Here are a small network's activations along a few directions, averaged over the inputs that share one value of a field.
Values that are neighbours, or in one group, have similar rows; names and order tell nothing.
In the rows, 500 means zero.
Strong random noise was added to every row along 3 fixed directions; ignore it. To show where, here is one row again and again, with new noise each time:
[623 403 417 567 667 549 402 480 672 461 661 398 280 451 618 519 248]
[488 335 324 729 642 577 548 543 752 604 801 296 327 285 709 278 150]
[551 555 549 552 567 488 458 567 498 407 586 468 425 384 688 380 414]
[307 683 665 573 381 492 611 719 316 402 527 371 553 162 589 285 537]
[529 686 708 388 476 480 397 590 315 257 402 480 426 415 476 629 571]


Values of POB:
rab: [295 548 635 388 286 468 626 518 285 651 282 715 734 518 571 269 971]
zik: [365 423 543 408 484 556 414 482 463 414 236 465 483 678 356 488 713]
lugi: [524 284 466 784 403 583 695 511 609 759 486 486 685 392 433 318 396]
fined: [464 716 530 308 341 453 521 497 332 467 583 679 385 592 649 494 616]
fosak: [811 383 528 571 548 419 318 355 540 422 341 642 559 677 641 316 603]
mola: [412 788 569 552 325 474 694 560 376 599 670 737 671 380 727 319 577]
gabub: [432 351 490 547 298 562 594 510 540 732 491 568 751 574 511 422 521]
fupon: [447 246 272 470 737 475 421 386 693 582 597 294 366 639 347 534 430]
genip: [398 489 492 404 510 662 449 530 549 372 523 137 308 334 182 828 326]
dib: [580 570 510 602 501 490 586 495 462 445 394 576 788 499 353 535 481]
mibi: [376 391 328 275 505 478 473 446 525 572 538 500 382 685 201 784 459]
zisig: [451 610 623 638 429 342 677 675 433 403 422 435 770 367 675 102 594]
ponu: [375 637 564 436 543 355 415 562 352 428 509 604 371 426 626 407 759]
fufi: [309 590 431 591 308 504 733 582 415 616 493 480 735 439 376 605 536]
vaduk: [470 431 387 634 614 652 617 447 676 720 657 267 391 277 321 702 142]
Each value of POB is a pair of two hidden parts, and every pair occurs once (5 first parts, 3 second parts).
zik and fupon share the first part; zik and fosak share the second. Which value has the first part of fosak and the second part of fupon?
> zisig
fined and mibi share the first part; fined and mola share the second. Which value has the first part of mola and the second part of mibi?
> fufi

Values of ZIR:
bevu: [500 448 497 426 508 399 409 436 415 496 411 757 571 743 560 436 753]
voge: [284 346 329 640 275 533 780 581 548 765 625 444 554 548 367 391 434]
sego: [476 448 495 753 480 572 569 622 581 489 483 269 532 314 290 479 269]
vilom: [591 271 369 667 509 498 504 385 601 659 500 637 674 602 595 388 435]
keba: [480 525 432 562 578 595 511 500 686 497 602 130 325 269 301 755 227]
nok: [478 708 506 419 663 521 372 521 486 364 579 443 376 448 544 576 427]
takob: [317 454 430 413 525 405 549 427 461 544 596 509 434 418 583 337 668]
vav: [752 625 520 268 680 405 244 318 506 322 606 705 242 708 781 639 523]
voro: [641 592 570 561 533 446 483 502 552 369 481 376 551 403 492 558 355]
dufog: [420  71 221 531 604 676 429 521 754 782 731 420 230 538 511 474 388]
vuv: [187 433 394 399 450 609 690 586 544 570 617 245 187 272 293 538 392]
fibez: [255 304 393 862 390 777 793 602 720 803 594  41 662  79 301 364 179]
zele: [274 387 484 734 262 635 819 638 528 697 479 284 709 266 269 456 343]
ZIR is arranged as a ring.
A walk along ZIR starts at voro and steps to its neighbour sego. Put bevu, keba, nok, vuv in the order it reaches them.
> bevu, vuv, nok, keba
Name the neighbours of vilom, in listed order.
> voge, zele
